These are the activations of a small neural network, seen along a few directions. Each row is one input.
In each table, some parts of the input vary, and every possible input appears once, in random order.
A made-up example of a description, with smaller parts first: one of 6 places along a line, together with either a single point or one of 11 places around a ring or (one of 3 separate values, together with one of 5 places around a ring).
Shared parts are said once, and a part with two or three values counts as separate values.
In the rows, 128 means zero.

Other details of the inputs vary at random and push rows far along two fixed directions, the same in every table; ignore that.

Table:
R1: [142 120 160  90 124 136 128 132  99  58 104]
R2: [ 77  95 149 158  98 123 127 103 112 124  98]
R3: [ 36 101 155 148 126 161 167 129 171 161 124]
R4: [ 68  98 164 130 128 164 138  92 126 164 102]
R5: [196  96  91 178  92 154 116  80 170 157 139]
R6: [150 120  84 172 142 117 112 127 151 112 129]
R7: [173 110  89 162 126 124 137  96 181 200 158]
R8: [157 122 107 156 110  76 145 128 147 143 142]
R9: [204 166  97 107 111 158 102 144 130 108 160]
R10: [ 85 112 177 104 122 133 175 113 124 154 137]
R11: [216 162 100 133  91 121  95 130 115 128 164]
R12: [106 169 149  66 121 126 131 169  99  63 139]
R13: [206 166 121 105 104 104 102 124 106 134 152]
R14: [ 93  93 125 182 125 129 112 101 124 146 100]
R15: [142 128 154  71 167 165 128 142 106  81 100]
R16: [ 54 100 151 157  90 140 160 124 146 111 131]
R17: [ 50 107 151 148 133 101 146 118 123 165 112]
R18: [ 82 114 150 131 148  97 136 119 100 154 104]
R19: [199 137  71 145 163  77 125 154 162 121 153]
R20: [184 144 104  95 188 107 132 164 144 109 140]
R21: [213 170 121  81 123 129 105 127 110 137 153]
R22: [215 150  83 154  87 151  94 118 150 164 173]
R23: [ 45 129 130 168 112 142 101 137 116 142 119]
R24: [141 135 165  81 144  94 129 132  73  85  97]
R25: [186 172  88 100 117 147 120 156 148 101 166]
R26: [ 56  83 115 221  99 123 123  72 146 197 105]
R27: [171 114  87 165 128 126 145 112 202 195 158]
R28: [185 112 108 148  98  98 137 101 139 160 152]
R29: [133 131 146  77 181 117 134 135  96 136 109]
R30: [166 148 102 146 117 163  99 127 140 168 143]
R31: [121 164 156  61 156 170 115 165  94  92 118]
R32: [ 33 126 140 179 101 137  99 123 111 172 110]
R33: [123 143 171  46 160 130 174 164 113  75 132]
R34: [188 167 102 119 119 104  95 154 104  88 138]
R35: [211 165  93 139 101  81  93 122 117 148 143]
R36: [193 137  97 108 162 145 133 151 163 101 147]
R37: [162 140  80 167 120 131  89 110 143 203 140]
R38: [123 138 161  56 158 147 160 158 113  59 128]
R39: [155 147 103 157  82 139 109 131 131 124 153]
R40: [ 71  93 159 149  98 181 141  99 138 125 103]
R41: [208 130 119  90 163 145 113 123 121 107 120]
R42: [202 133 106 110 139 146 135 135 145  80 147]
R43: [117 163 144  76 170 150 102 171  87  93 112]
R44: [ 67  89 162 163  79 136 146  81 120 156 116]
R45: [145 150  71 163 109 165 112 139 186 155 158]
R46: [ 76 123 166  94 177 117 151 151 119 138 113]
R47: [134 136 175  71 134  89 162 136  95 105 132]
R48: [ 51 153 139 112 141 123 114 162 109  97 123]
R49: [209 132 117 101 136 109 154 131 155 134 167]
R50: [197 122  67 160 137 156 125 123 187 127 147]
R51: [ 76 112 172 115 118 139 148 134 111  70 122]
R52: [139 132 155  71 185 138 118 141  85  90  90]
R53: [150 121  97 157 142  82 132 132 152 158 137]
R54: [125 163 153  69 170 146 100 163  76 110 114]
R55: [139 131 150  81 180 131 125 131  90 118  94]
R56: [145 132 168  61 147 126 154 124  95 122 125]
R57: [152 132 147  77 165 132 141 120 119 145 120]
R58: [148 123  89 170 111 101 134 128 154 104 141]
R59: [159 111  80 171 142 111 128 102 166 197 143]
R60: [ 65  88 164 150  93 163 148  76 129 169 115]
R61: [ 64  92 139 179  92 134 126 101 127 118  95]
R62: [ 21 130 120 160 117 166 117 143 155 153 122]
R63: [ 69  92 173 141  91 145 136  98 113 121 102]
R64: [139 168 165  49 156 147 113 143  86 127 117]
R65: [ 88 108 139 146 144 133 111 125 113 100  87]
R66: [151 149  51 194  77 105 107 131 173 136 161]
R67: [ 62 120 147 124 160 119 137 151 116  88 115]
R68: [157 111  95 175  88 106 156 122 177 139 167]
R69: [ 74 123 157 118 127  93 163 151 114  97 126]
R70: [192 132  95 132 132  98 118 140 129  70 136]
R71: [132 141 163  77 149  75 152 148  83  98 120]
R72: [ 44  84 141 203  55 116 171  91 178 194 142]
R73: [ 44 104 140 156 145 160 133 127 143 125 102]
R74: [ 37 106 138 155 146 154 141 133 152 132 112]
R75: [ 86 150 159 108 137 114 103 136  82 145 112]
R76: [180 109  79 193  89  78 127  89 153 179 142]
R77: [ 99 104 131 151 151 163 114 119 134 124  93]
R78: [127 163 155  98 122 107 105 150  73  96 120]
Description of these inputs: one of 6 places around a ring, together with either one of 4 places along a line or one of 9 places around a ring.
The inputs of R77 and R1 match in every part but the place on the ring of 6. If R54 is changed in the same way as R77 into R1, which row does it become?
> R11
The inputs of R67 and R58 match in every part but the place on the ring of 6. If R65 is changed in the same way as R67 into R58, which row does it become?
> R61
Change only the place on the ring of 6 in R41. List by row number the other rows that result.
> R2, R5, R14, R52, R63
Change only the place on the line of 4 in R30. List by row number the other rows that result.
> R31, R45, R64
List by row number the other rows that have the place on the ring of 6 in common with R56.
> R5, R9, R10, R21, R22, R25, R33, R38, R40, R42, R49, R60

Table:
R79: [126 168 129 103 108 112  93 147  68  79 113]
R80: [132 170 154  89 142 120  93 153  72 128 119]
R81: [ 60 102 125 223  52 123 104  83 115 183 111]
R82: [ 96 132 189  85 104  96 176 109  97 127 124]
R83: [114 127 159  94 131 184 135 115 112 123 126]
R84: [193 160  91  95 151 115  97 165 116  50 129]
R85: [203 128  70 148 160 140  98  99 166 196 151]
R86: [ 53 123 158 111 172 121 162 150 129 114 119]
R87: [ 49  82 136 175 123 103 168 118 141 120 115]
R88: [143 170 154  43 203 158 108 158  83 100 109]
R89: [156 168 178  39 173  89 111 160  56 116 114]
R90: [ 97 123 188  63 154 130 185 156 108  65 129]
R91: [216 109  78 163 107 155 121  74 184 188 165]
R92: [ 69  58 124 204 104 121 148  80 165 193 109]
R93: [ 56  85 135 177 138 126 152 111 176 199 119]
R94: [191 143  77 140 136 106 110 158 148  70 135]
R95: [ 63 120 147 148 118 163 115 125 118 112  94]
R96: [179 102  30 231  97  99 120 117 198 130 162]
R97: [187 182  93  77 175 134  93 179 127  75 137]
R98: [216 146 110 140  79 127 102 119 128 140 159]
R99: [ 31 117 127 163 136 144 144 146 158 135 130]
R100: [201 151  94 111 122 156 116 151 147  82 160]
R101: [123 119 135 136 109  53 146  99 112 142 120]
R102: [115 123 179 101  95 125 146 113  87 141 125]
R103: [189 136  86 151  99 169 112 116 170 137 156]
R104: [232 121 114  99 146 112 158 128 156 121 150]
R105: [203 132  71 166  99 147 129 138 183 114 171]
R106: [ 91  78 137 176  89 154 166  83 181 191 134]
R107: [ 78  89 170 114 155  96 164 123 111 112  93]
R108: [ 49 145 150 105 158 145 123 172 134  93 113]
R109: [116 156 120 117 155 169 104 149 126 128 117]
R110: [ 75 123 165 109 125 153 169 148 129  77 141]
R111: [215 125 102 164 108  71 100 105 113 153 130]
R112: [112 170 115 112 114 135  86 155  89 131 129]
R113: [ 77 143 152 119  64 156 119 131 100 119 134]
R114: [ 70 110 159 145 134 163 119 105 106 131  91]
R115: [ 56 114 142 168 103  86 150  99 145 207 122]
R116: [140 125 150  76 193 119 143 144 118 138 114]
R117: [213 119  98 115 162 118 109 108 119 134 126]
What do these inputs look like to the network?
> one of 3 separate values, together with either one of 4 places along a line or one of 9 places around a ring
The inputs of R112 and R79 match in every part but the choice among 3 separate values. If R88 is changed in the same way as R112 into R79, which row does it become?
> R114
Change only the place on the line of 4 in R89. List by row number the other rows that result.
> R80, R112, R115
Change only the place on the ring of 9 in R104. List by row number the other rows that result.
> R83, R90, R91, R100, R103, R105, R106, R110
